A small network was shown many inputs. Here are its activations along a few directions, one row for each input.
In each table, some parts of the input vary, and every possible input appears once, in random order.
A made-up example of a description, with smaller parts first: one of 4 places along a line, together with either a single point or one of 9 places along a line or (one of 2 separate values, together with one of 5 places around a ring).
Shared parts are said once, and a part with two or three values counts as separate values.

Other details of the inputs vary at random and push rows far along two fixed directions, the same in every table; ignore that.

Table:
R1: [-11 -10  -2   3   9  19  -3  15  10   3 -26  -5  -1  -5  -2]
R2: [-10  -9 -16 -12  -4  21 -11   7   7  16 -12   1 -16  13  -5]
R3: [ -9  -6  12   7   6  35   4  14  -5   0 -19 -10  -5   7  -6]
R4: [ 49 -18  40 -33  17 -25 -14 -77  25 -19  41 -66  30 -18   0]
R5: [-21 -14   8   5  15  18  -5  16  23 -10  -5  12 -19 -10   7]
R6: [ 37  51 -13  14 -39 -89  34 -21 -50  -7  56  31  32   4  10]
R7: [-15  -8 -12  -9   2  12 -19  12  13   9 -22  -2  -6   2  -2]
R8: [ -8  -3   8   5  12  36   1  12  -5   0 -19  -5  -7   2  -7]
R9: [ 27  57 -14  19 -28 -98  19 -21 -47 -12  47  29  40  -9  13]
R10: [-18  -8  17   8  18  35   0  13   7 -12   2  12 -25  -3   3]
R11: [-46  86 -47  56 -30 -41  27  95 -66   5 -31  96   7   6  14]
R12: [ -4 -24 -12  -2 -12  21   8  10   8  18 -15  -3 -13  15  -7]
R13: [ -3 -21 -16  -4  -6  22   5   7   8  19 -14   3 -15  10  -7]
R14: [ -8   3  13  -3  12  35  -3  17  -2   0 -17  -6  -7   5  -6]
R15: [ 25  75   6  24 -18 -74  17 -21 -67 -27  52  23  41  -3  12]
R16: [-13 -26  -7  -1   0  20   3   8  21   6   6  19 -33   5   2]
R17: [ -8 -14  -8  -9   0  11  -6  18  17  11 -22  -1  -6   2  -4]
R18: [ -9 -23  -9   1  -6  11   0  15  14  11 -25  -6  -3   4  -4]
R19: [ 48 -27  39 -22  11 -25  -8 -80  22 -20  38 -70  33 -16  -1]
R20: [-19 -25  -3   2   7  11  -4  14  27  -2  -3  16 -24  -6   5]
R21: [ -8 -21 -12  -1   0  12  -2  13  14  11 -24  -1  -5  -1  -4]
R22: [ -7 -10 -15 -11  -2  21  -6   6   8  20 -12   3 -18  10  -6]
R23: [-18   3  -1  -5  11  19 -19  14   9   0 -24  -6  -2  -2  -1]
R24: [ 48  -7  45 -29  25  -8 -17 -87   7 -20  48 -65  22 -13  -5]
Each input here is: one of 4 places along a line, together with either a single point or one of 5 places along a line.
- Changing only the place on the line of 4 turns R11 into R9. The same change can be made to R19. Which row results? => R18
- List by row number the other rows that have the place on the line of 4 in common with R16. => R2, R6, R12, R13, R22
- Change only the place on the line of 5 in R3. List by row number the other rows that result. => R8, R14, R15, R24

Table:
R25: [-26  -7 -40   6  -3   2  -5  37  14  20 -18  44 -29  -2   2]
R26: [-22  28  -7  15  29  14 -11  33 -11 -13  -8  18 -14 -15   3]
R27: [-29  22 -46  13 -28 -13  12  41 -22  23  -2  54 -25  21   4]
R28: [ 24 -30 -22 -38  -7  -2 -19 -25  24  30 -24 -59  22   7 -17]
R29: [-11 -44 -17 -15  -8  58   3  27  19  32 -26   8 -42  28 -17]
R30: [-29  46  -4  52  -7 -31  17  47 -43 -28  -6  49  15 -11  14]
R31: [  9  -5  32  10  17  33  11 -14  -2 -13   0 -23   3  -5  -2]
R32: [ 12 -30  44 -28  29  74 -15 -27  14  -4  -5 -43 -15   9 -17]
R33: [ 14  25 -13  10 -34 -83  22   4  -6  -8  34  44  17  -6  21]
R34: [ 64 -47  21 -20  -3 -30  17 -90  25  -6  59 -58  13  -8  -1]
R35: [  8  -3  24 -30  20  31 -32 -22   7  12 -44 -67  33  -1 -19]
R36: [  43    2   -1   15  -28 -110   21  -62  -14  -26   74    1   41  -18
   17]
R37: [-35   2   7  -6  23  75 -26  24   8   3 -29  -3 -32  11  -4]
R38: [-20  40  22  15   0 -18   5  30 -11 -21  -6  37  14 -10  14]
- What do these inputs look like to the network? => one of 2 separate values, together with either a single point or one of 6 places around a ring
- Change only the choice among 2 separate values in R26. List by row number the other rows that result. => R25

Table:
R39: [  6 -28  28 -27  21  23 -21 -24  39 -17  15 -30  -9  -8   8]
R40: [ 16 -59 -17 -38 -11  -5 -21 -38  52  24  11 -26 -17   6   1]
R41: [  1   1  -6   2  -9  35  20  32 -11  21 -36  -3   0  16 -10]
R42: [ -3 -23  17 -16  23  17 -30 -36  33  -2  -1 -43  -2 -13   5]
R43: [ 17  25   3  10   2 -31   9 -34 -31 -12  53  24  -3  -4   2]
R44: [ 21 -16  17 -37   5  36 -16 -31  14  12   1 -51   0  15  -8]
R45: [-15   2 -17  10 -11  35   4  18 -15  16 -32  -5  -4  22 -12]
R46: [ 36 -27 -24  -5 -31 -68  27 -33   9  13  32   2  18  -5   6]
R47: [  5   5  -7  -6  -5  20  -9 -18 -15  12  -4 -20   4  14  -4]
R48: [ 23  39   5 -12  -1 -50  -8 -13 -25 -10  22   2  30  -8  -2]
R49: [  5 -38  23 -14  19  36 -17 -42  18  -4  26 -26 -25   1  -1]
R50: [-19 -10   9   9  -4  32  14  32   1   0  -2  20 -30  16  -5]
R51: [ -5  -4 -16  14  -5  36  15  20 -17  21 -39  -2   0  12 -11]
R52: [  1   2  10 -17   3  -2 -21   5   1  -2  -8 -16  11   1   0]
R53: [  8 -36  20  -5  24  16  -8 -32  35  -1 -11 -45   7 -21  -1]
R54: [-25  -6   4   8   1  21   4  38  16 -13 -16  16 -14   3   4]
R55: [ -7   8  13 -10   7  -2 -13   1  17  -1   0 -13   1  -6  10]
R56: [ 33  47  -2 -13 -12 -30  10 -24 -35   4  28  -2  23  10  -4]
R57: [ 23  30  14  -2  -1 -32  14 -22 -25 -12  56  23  -3   0   2]
R58: [-14 -12   5  11   7  22  15  40  14  -7 -22  19 -10  -7   5]
R59: [-25  -6 -11  11  -1  15 -13  30  -5   1 -39  -1   3   4  -9]
R60: [  9  40  -2   8   6 -49  -5 -29 -16 -10  27   7  21 -19   9]
R61: [ -9  -7   1   3   2  15   3  43  -1   7 -43   1   7  -1  -8]
R62: [ 18  34   9  -3   4 -43   4 -16 -10 -25  42  19  13 -14  11]
R63: [-27   5   3   7   0  13   0  38  17   2 -28   3  -6   2   2]
R64: [-17  -1   4  11   6  15  11  39  15   8 -35   5  -2  -8   3]
R65: [ 27  42 -12  -1  -9 -29   5 -36 -41   4  25  -1  23   5  -5]
R66: [ 12 -30  26 -28  11  14 -22 -18  27  -7 -10 -52  12   0 -13]
R67: [ -9 -16  10  13   2  33  25  33  -1   6  -9  22 -26   6  -4]
R68: [ 11 -46  21  -4  26  23  -4 -32  34 -16   1 -32  -1 -20   1]
R69: [ 12  30  -2   9   7 -42  -1 -28 -16 -25  39  20  13 -18  11]
R70: [-17 -37 -42  -4 -31  -6   6  25  29  29 -20  21 -19  16  -4]
R71: [-56  76 -50  67 -32 -37  27  94 -65 -10 -16 113  -5   5  26]
R72: [-25 -15  -2  21  -1  33   9  20  -5   0  -5  20 -30  12  -5]
R73: [-26   1 -13   3   3  17 -24  27  -8   6 -35   4  -1   2  -2]
R74: [-15 -21  -1  24   5  34  20  21  -7   5 -12  23 -26   2  -4]
R75: [ 10  18   9  16  -5 -47   4 -32  -7 -18  25 -14  27 -13   8]
R76: [ 28   3 -36 -16 -28 -72   4 -32   3  15  39  22   5  -2   4]
R77: [ 11 -33  33 -26  15  34 -12 -30  24  -4  28 -26 -26   5  -1]
R78: [ 15  45   8  -4   3 -50   0 -17  -9 -10  30   6  20 -15   9]
R79: [ -9   7  -7  -2 -15  34   9  30  -9  16 -30  -5  -4  26 -12]
R80: [ 17  34  -6   0   2 -49 -13 -25 -31 -11  19   3  30 -12  -2]
R81: [-15 -12 -10  15   5  16  -2  31  -7   7 -45   2   7  -6  -8]
R82: [-31 -11  -7  19   4  22  -1  26  10 -13 -19  16 -13  -1   4]
- Changing only one part turns R40 into R46. The same change can be made to R55. Which row results? => R64
- Changing only one part turns R47 into R45. The same change can be made to R52. Which row results? => R66
- What do these inputs look like to the network? => one of 4 places along a line, together with either a single point or (one of 2 separate values, together with one of 5 places along a line)
- Change only the choice among 2 separate values in R68. List by row number the other rows that result. => R58
- Start at R79 and move only the place on the line of 5, one step at a time. The first step leads to R66. Which rows follow, in order? => R63, R54, R50
- Change only the place on the line of 4 in R42. List by row number the other rows that result. => R53, R60, R75

Table:
R83: [ 17  -2  -2   1  -6 -18   9 -19  -7  -1  15  -3   9  -1  -1]
R84: [ 14  -5  -2   2  -5 -26   7 -15   0  -3  11  -3  13  -7   3]
R85: [ 14  11  11  -2   4 -11   3 -15  -8 -11  21   0   6  -4   3]
R86: [-15  19 -24  12 -17 -16  11  38 -11  11 -18  32   1   4   5]
R87: [ 16   7   5   2   0 -12   5 -18 -13  -6  11  -8  14  -3  -1]
R88: [-11  -2   2  -7   5  18 -11  15   8   4 -23 -11   0   2  -4]
R89: [-10  -6   6  -5   9  27  -8  12   5  -2  -9   1 -13   3  -2]
R90: [ 16   2   3   2  -3 -15   8 -19 -11   0  14  -6  10  -2  -2]
R91: [ -7 -19  -7  -2  -1  20  -2   8   7   8 -15  -2 -10   6  -6]
R92: [ 17  15   3  -7  -3 -14   2 -16 -10  -1  11 -10  15   1   0]
R93: [ 12  -1   5  -3  -1 -25   4 -13   5  -8  21   4   5  -9   6]
R94: [-10 -11   4  -4   7  24  -6  11   7   3  -6   3 -17   4  -3]
R95: [-11 -15  -3   0   0  22  -1   7  12   5  -8   0 -15   6  -1]
R96: [ 14   7  10  -2   2 -14   5 -16  -6  -5  23   1   2  -3   2]
R97: [ 10  12  15   0   8 -17   1 -12  -4 -14  17  -3  10 -10   4]
R98: [-16  -6   7   4   9  22  -7  11  10  -3 -16  -6  -6  -2   0]
R99: [  8  11  12   6   4 -15   4 -15  -4 -12  14  -7  13  -9   5]
R100: [-12 -11   2   2   3  25  -2   7   7   5  -9  -2 -15   5  -2]
R101: [-14 -19  -3   1   1  14  -3  10  19   3 -11   1 -12   0   3]
R102: [ 13  16   7  -4   0 -20  -1 -12  -5  -4   7 -12  19  -5   1]
R103: [-12 -18   0  -5   5  13  -7  14  19   1  -9   5 -14  -1   1]
R104: [ 17  10   2  -6  -6 -17   4 -17  -8   4  13  -8  11   2  -1]
R105: [ 17   6  -3  -8  -9 -20   5 -17  -4   4  14  -6  10   2  -1]
R106: [ 13   8   8   5   3 -18   3 -15  -9  -9   7 -10  18  -9   0]
R107: [-17  -6 -13  -6   9  16 -22   2   9   7 -14   1 -12  -1  -2]
R108: [ -9 -23  -7   0   0  12  -4  11  14   6 -18  -2  -6   0  -3]
R109: [ -9 -15  -1  -6   4  21  -4  10  12   3  -5   5 -18   5  -3]
R110: [ -7 -15  -2   0   2  22  -3   8   2   8 -16  -4  -9   5  -7]
R111: [-12  -7   3   1   6  28  -4   8   5   0 -11  -4 -10   4  -1]
R112: [  7  11  -7  -4   4 -22 -12 -26  -4  -2  16  -1   7  -9   3]
R113: [-39  73 -50  60 -42 -41  44  87 -65   7 -14 104  -3  14  15]
R114: [ -6 -11  -8 -10  -4  18  -6  10  10  12 -15  -5  -9  10  -6]
R115: [-14  -5  10  -2  13  21 -10  15  10  -5 -13  -1  -9  -3  -1]
R116: [ 15  13   4  -6  -6 -15  -1 -15 -11  -4  12 -11  15   3   0]
R117: [-11 -10   3   2   8  20  -7  12   5   0 -23  -9  -1  -1  -5]
R118: [ 14   3   5  -4  -2 -17   6 -16  -2  -6  24   4   1  -3   2]
R119: [ 12   6   7   4  -2 -13   8 -20  -6  -4  20  -3   4  -2   3]
R120: [ -9 -15  -8  -9  -3  10  -8  14  17  10 -19  -4  -6   4  -2]
R121: [ -7 -11  -1   0   5  26  -5   9   1   3 -18  -6  -5   4  -6]
R122: [ 12  10   8   4   1 -10   6 -19  -8  -9  18  -5   9  -3   4]
R123: [ 10  -1   2   3  -4 -24   7 -16   5  -6  18  -1   7  -7   8]
R124: [ -7  -7  -3  -9  -1  21  -7  10   6  13 -16  -7  -8   9  -6]
- What do these inputs look like to the network? => one of 2 separate values, together with either a single point or (one of 4 places along a line, together with one of 5 places along a line)
- Changing only the choice among 2 separate values turns R124 into R104. The same change can be made to R98. Which row results? => R99
- Changing only the choice among 2 separate values turns R87 into R121. The same change can be made to R118. Which row results? => R109
- Change only the choice among 2 separate values in R101. List by row number the other rows that result. => R123
- Change only the choice among 2 separate values in R96. List by row number the other rows that result. => R94
